[[-.13  .02  .10 -.31  .49 -.05 -.08  .01  .35 -.05  .29  .38]
 [-.04  .31 -.28  .20  .65  .30 -.32  .03 -.12  .15 -.26 -.04]
 [-.27  .33 -.39 -.66 -.06  .09  .36 -.12 -.26  .08 -.23  .00]
 [-.03  .30 -.27  .20  .58  .30 -.31  .03 -.09  .14 -.22 -.04]
 [-.22  .37 -.15  .06  .57  .33 -.18 -.10 -.05  .11 -.14  .03]] | .02

[[ .59  .16  .15  .54  .14  .27 -.28  .32  .26  .19 -.36  .14 -.44  .18
  -.29]
 [-.32 -.09 -.04  .36  .30 -.18  .50 -.03 -.02 -.10 -.02 -.20  .71 -.19
   .40]
 [-.46 -.13 -.20 -.76  .02 -.20 -.08 -.41 -.36 -.08  .25 -.06  .49 -.02
  -.02]
 [-.42  .04 -.18  .08  .13 -.09  .01  .07  .08 -.01 -.25 -.07  .13 -.14
   .27]
 [ .07 -.03 -.04 -.63 -.18  .05 -.41 -.33 -.31 -.09  .14 -.10  .14  .05
  -.35]
 [ .24 -.09  .22 -.09  .22  .04  .11 -.44 -.47 -.24  .08 -.25  .17 -.24
  -.41]] | .16

[[-.48 -.21 -.28 -.10 -.57 -.10 -.09]
 [-.02 -.70 -.45 -.58 -.45 -.55 -.66]
 [-.55  .23 -.35  .11  .06  .11  .27]
 [ .01 -.56 -.20 -.62 -.38 -.59 -.63]
 [-.36 -.29 -.48 -.11 -.38 -.10 -.13]
 [-.45 -.33 -.47 -.17 -.40 -.16 -.16]] | -.21

[[ .11  .13 -.35 -.17 -.18  .10 -.23  .09  .29 -.13 -.53 -.05 -.29 -.07
  -.27  .13]
 [ .05 -.03 -.13 -.19 -.12 -.59 -.29  .15  .06  .34 -.47  .24 -.31  .25
  -.42 -.12]
 [ .29  .15 -.05 -.05 -.25 -.03  .00  .32 -.19  .19  .71  .28  .09 -.32
  -.15  .14]
 [-.29 -.21  .41  .01  .48  .26  .44 -.11  .18 -.23 -.62 -.34  .32 -.11
   .31  .10]
 [-.12 -.15  .11 -.18  .29 -.45  .07  .46  .11  .38 -.14  .42  .07  .22
  -.25 -.02]
 [-.24 -.37  .18  .26  .30 -.28  .18  .03 -.03  .22  .26  .22  .12  .41
   .11 -.45]
 [-.02  .05 -.25 -.01 -.13  .26 -.04  .11  .29 -.13 -.60 -.08 -.22 -.08
  -.12  .13]
 [ .33  .27 -.04 -.22 -.34 -.40 -.17  .05 -.28  .22  .57  .27 -.13 -.03
  -.25  .03]
 [ .23  .19  .35 -.38  .28 -.46  .18  .43 -.09  .23  .34  .35  .35 -.47
  -.37  .28]] | .13

[[ .25 -.05  .72  .49 -.43 -.05 -.12]
 [-.05 -.17 -.48 -.24 -.37  .15 -.49]
 [-.21  .18 -.54 -.32 -.25  .05 -.57]
 [-.17 -.24  .46 -.03  .32  .25  .10]
 [ .50  .01  .03 -.27  .44 -.52 -.07]
 [-.24 -.06  .44 -.14 -.30  .18 -.38]
 [-.20  .00 -.26 -.19 -.20 -.30 -.08]
 [-.34  .29  .21  .37 -.76  .56 -.43]] | -.05

[[ .08 -.50  .16 -.16  .01  .10 -.05  .07  .65  .10 -.01  .14 -.10 -.25
   .05]
 [ .02 -.21 -.12  .41 -.07  .00 -.23  .17  .50 -.06  .19 -.08  .09  .35
   .24]
 [ .10 -.15 -.11 -.09 -.01 -.14  .04  .00 -.03  .15  .06 -.25  .09  .70
  -.03]
 [-.10 -.11 -.02  .24  .07  .04  .11 -.06  .11 -.02 -.14  .11  .07  .09
  -.37]
 [ .08  .08  .08  .08 -.35  .00  .09 -.01 -.16  .12  .10 -.10  .11  .20
   .12]
 [-.06 -.17  .21 -.04  .28  .01 -.01  .02  .10  .11 -.18 -.06  .23 -.45
   .12]
 [-.01 -.08 -.06 -.04 -.05 -.04  .05  .29 -.06  .20 -.13  .11  .52 -.14
  -.07]
 [ .00  .05 -.16 -.03  .29  .02 -.03 -.17 -.18  .06  .22 -.23 -.27  .16
   .02]
 [ .01 -.04 -.23  .05  .17  .03 -.05  .08 -.09  .07  .04 -.17  .21 -.76
  -.04]
 [-.19 -.21  .05  .09  .12 -.03 -.14  .05  .08  .12 -.14 -.17 -.02  .35
  -.23]
 [-.06 -.07  .48  .00 -.04 -.01 -.11  .29 -.66  .08  .15  .16  .26  .24
   .03]] | -.50

[[-.25  .00 -.11 -.03  .45  .11  .05  .07  .26  .32 -.20]
 [ .10 -.32 -.21 -.11 -.19  .04 -.16  .00  .18  .09  .06]
 [ .01  .27 -.05 -.06  .30  .07  .33  .07 -.09 -.23 -.21]
 [ .12 -.10  .55  .07 -.26  .43 -.34  .26 -.19  .17  .11]
 [ .24  .13 -.05  .13 -.10 -.07  .02 -.26 -.27 -.31  .08]
 [ .15  .15 -.03  .17 -.09  .09  .06  .17 -.07 -.34  .01]
 [ .02 -.05 -.20 -.10 -.02  .04  .12  .01  .08 -.07  .07]
 [-.08 -.13  .05 -.07  .03 -.01 -.14  .09  .12  .20 -.10]
 [-.33  .13  .22 -.35  .09 -.08  .15  .01 -.18  .08 -.19]
 [ .24 -.11 -.04  .68 -.25  .11 -.36  .16  .23 -.20  .56]
 [ .05  .01  .34 -.42  .01  .02  .24  .00 -.18  .03 -.19]
 [ .13 -.05  .18 -.13 -.07  .17 -.13  .05 -.21  .07 -.14]] | .00
---
array([-.01,  .38, -.73, -.77]) >> .38
array([ .83,  .10, -.09,  .55]) >> .10
array([-.78,  .29, -.39,  .30]) >> .29
array([-.35, -.36,  .22, -.80]) >> -.36
array([-.46,  .64, -.81, -.04]) >> .64
array([-.52, -.61, -.21, -.48]) >> -.61
